Here are a small network's activations along a few directions, averaged over the inputs that share one value of a field.
Values that are neighbours, or in one group, have similar rows; names and order tell nothing.
In the rows, zero is written as 500.
Strong random noise was added to every row along 11 fixed directions; ignore it. To show where, here is one row again and again, with new noise each time:
[544 578 653 568 534 577 387 389 582 520 378 488 521 587 508 619 618 400
 446 423 411 413 376 489 573 560]
[530 464 543 482 616 394 534 800 453 718 462 343 506 528 246 477 434 408
 478 551 454 356 402 573 498 416]
[699 570 519 550 542 290 506 340 611 483 589 527 557 372 728 555 780 501
 451 332 339 685 502 535 502 510]
[270 432 533 480 716 436 384 425 407 412 454 339 390 523 338 751 456 615
 573 609 459 768 631 849 581 423]
[549 584 481 393 610 430 363 447 511 407 416 437 444 650 460 525 650 535
 435 415 476 541 547 630 469 362]
[600 450 546 553 359 633 625 608 547 675 596 574 527 411 501 531 406 490
 587 540 477 602 467 460 512 508]
[569 506 502 448 520 445 524 463 568 467 516 497 568 550 493 429 646 452
 406 403 426 460 462 425 524 382]
[463 586 480 549 489 518 525 452 373 452 580 570 473 415 619 409 426 557
 519 497 512 433 504 678 538 543]
[637 864 463 612 545 233 390 443 320 329 491 585 567 323 782 400 653 491
 388 273 469 309 520 514 508 491]
[516 810 606 555 494 791 437 383 402 453 539 546 369 562 299 494 299 560
 327 575 570 443 481 589 767 353]
[465 602 595 580 473 629 390 595 367 546 372 555 471 575 575 493 419 472
 589 506 518 323 431 666 450 620]
[535 538 455 403 431 579 351 643 510 497 300 520 371 580 505 510 410 600
 611 575 628 620 603 612 356 504]
[482 743 462 500 531 458 298 464 416 348 294 495 418 462 533 484 440 525
 434 468 620 312 522 535 534 535]


TOZ, 15 values:
ked: [611 476 572 445 521 645 612 382 620 557 665 527 401 601 446 352 508 553
 398 616 434 657 454 665 608 428]
sitiv: [468 478 345 399 652 243 569 543 426 398 609 371 495 375 339 472 495 583
 436 531 531 584 665 518 569 268]
dag: [591 357 483 422 446 506 640 538 677 624 552 492 521 496 471 348 548 444
 447 528 456 451 375 448 492 523]
gamu: [530 505 526 463 377 661 553 554 520 525 510 607 548 724 498 189 473 464
 403 502 516 338 408 417 448 465]
salil: [267 364 561 629 389 760 636 238 505 374 641 642 567 393 620 553 423 507
 568 577 472 541 516 379 678 592]
segu: [451 397 476 524 597 338 613 511 454 571 658 404 600 433 404 603 556 417
 480 437 439 477 479 379 513 473]
zesul: [399 558 351 448 411 527 412 405 542 215 354 560 459 389 559 461 425 589
 466 568 693 554 696 210 534 462]
rugon: [655 575 495 538 392 590 520 568 480 649 572 506 536 517 429 671 452 440
 553 372 510 383 432 414 479 472]
zagep: [491 603 530 509 462 549 423 507 475 314 434 598 484 544 548 433 530 596
 453 586 557 774 704 346 484 369]
lov: [491 426 393 405 471 389 424 567 547 495 380 432 401 496 494 550 430 590
 597 576 617 643 583 554 344 585]
duz: [460 354 495 385 531 429 491 630 599 537 363 449 453 651 434 278 498 520
 446 667 556 553 473 459 360 585]
nediv: [567 598 588 520 374 687 471 288 698 433 472 631 429 583 558 366 492 587
 336 590 535 738 505 358 575 574]
tulom: [492 357 421 362 609 288 449 670 567 489 356 439 454 645 609 249 653 542
 515 576 530 544 558 580 220 599]
zez: [508 576 551 543 588 522 365 350 447 474 500 494 439 623 600 639 569 545
 560 412 436 548 508 766 468 547]
seko: [415 444 468 426 672 428 477 409 538 501 474 347 489 607 314 508 562 392
 353 482 510 233 389 398 549 530]
TOZ is arranged as a ring.
Q: A walk along TOZ starts at zesul and steps to its neighbour zagep. Put sitiv, dag, nediv, tulom, seko in the order it reaches them.
A: tulom, seko, nediv, dag, sitiv
Q: Which values are neighbours of rugon? Give them in the order they are listed.
A: gamu, zez

GADO, 15 values:
radib: [651 544 643 485 541 624 575 290 766 642 571 457 330 419 330 462 412 557
 298 717 446 707 358 653 785 546]
fimav: [562 489 580 587 364 752 499 457 602 728 497 532 399 476 442 659 269 492
 595 592 584 478 390 484 520 768]
nizag: [727 592 529 502 515 436 470 519 616 665 553 372 462 456 259 846 537 538
 462 441 449 797 535 459 567 333]
teget: [476 542 426 539 439 526 477 480 306 463 660 596 450 470 691 635 444 636
 718 423 481 719 641 860 389 486]
sofif: [481 195 436 434 534 478 613 299 773 561 569 413 474 401 533 588 622 486
 560 516 437 572 441 526 538 642]
kivi: [531 560 532 634 394 555 496 691 460 576 365 575 528 379 653 402 373 428
 581 514 600 205 431 372 449 704]
fofu: [373 290 375 305 396 682 637 145 680 252 672 598 551 639 521 427 635 537
 418 454 527 638 563 260 533 384]
kufip: [356 418 576 605 651 331 441 573 394 464 437 421 616 458 538 679 599 441
 612 482 397 574 571 452 472 519]
sazu: [487 650 734 774 500 365 453 862 208 622 424 583 663 530 633 392 501 453
 572 507 331 513 473 568 380 529]
taka: [474 679 371 512 490 407 459 333 349 297 591 559 463 337 617 552 460 601
 470 461 615 577 640 496 520 528]
faver: [177 272 303 331 408 586 563 649 261 236 546 576 546 626 484 411 424 622
 724 581 628 594 785 480 321 250]
tiziz: [561 510 563 532 475 488 489 415 635 410 476 520 567 396 483 689 613 511
 467 484 426 842 629 287 624 324]
zeve: [453 368 508 413 531 566 611 412 545 511 618 478 573 687 412 387 581 438
 413 416 388 378 385 558 563 341]
vadi: [256 423 489 548 413 644 450 435 375 287 456 661 530 537 695 532 468 616
 652 537 562 705 706 453 410 527]
sasob: [577 417 461 387 519 325 371 555 693 495 190 464 482 484 699 348 633 428
 521 497 528 357 397 542 326 740]
GADO is arranged as a ring.
Q: A walk along GADO starts at radib and steps to its neighbour zeve. Put teget, fofu, kufip, tiziz, sasob in the order it reaches them.
A: teget, fofu, kufip, tiziz, sasob
Q: Which values are neighbours of sazu? Give them in the order they are listed.
A: fimav, nizag
Q: Which values are neighbours of kivi? Give them in the order they are listed.
A: sofif, faver
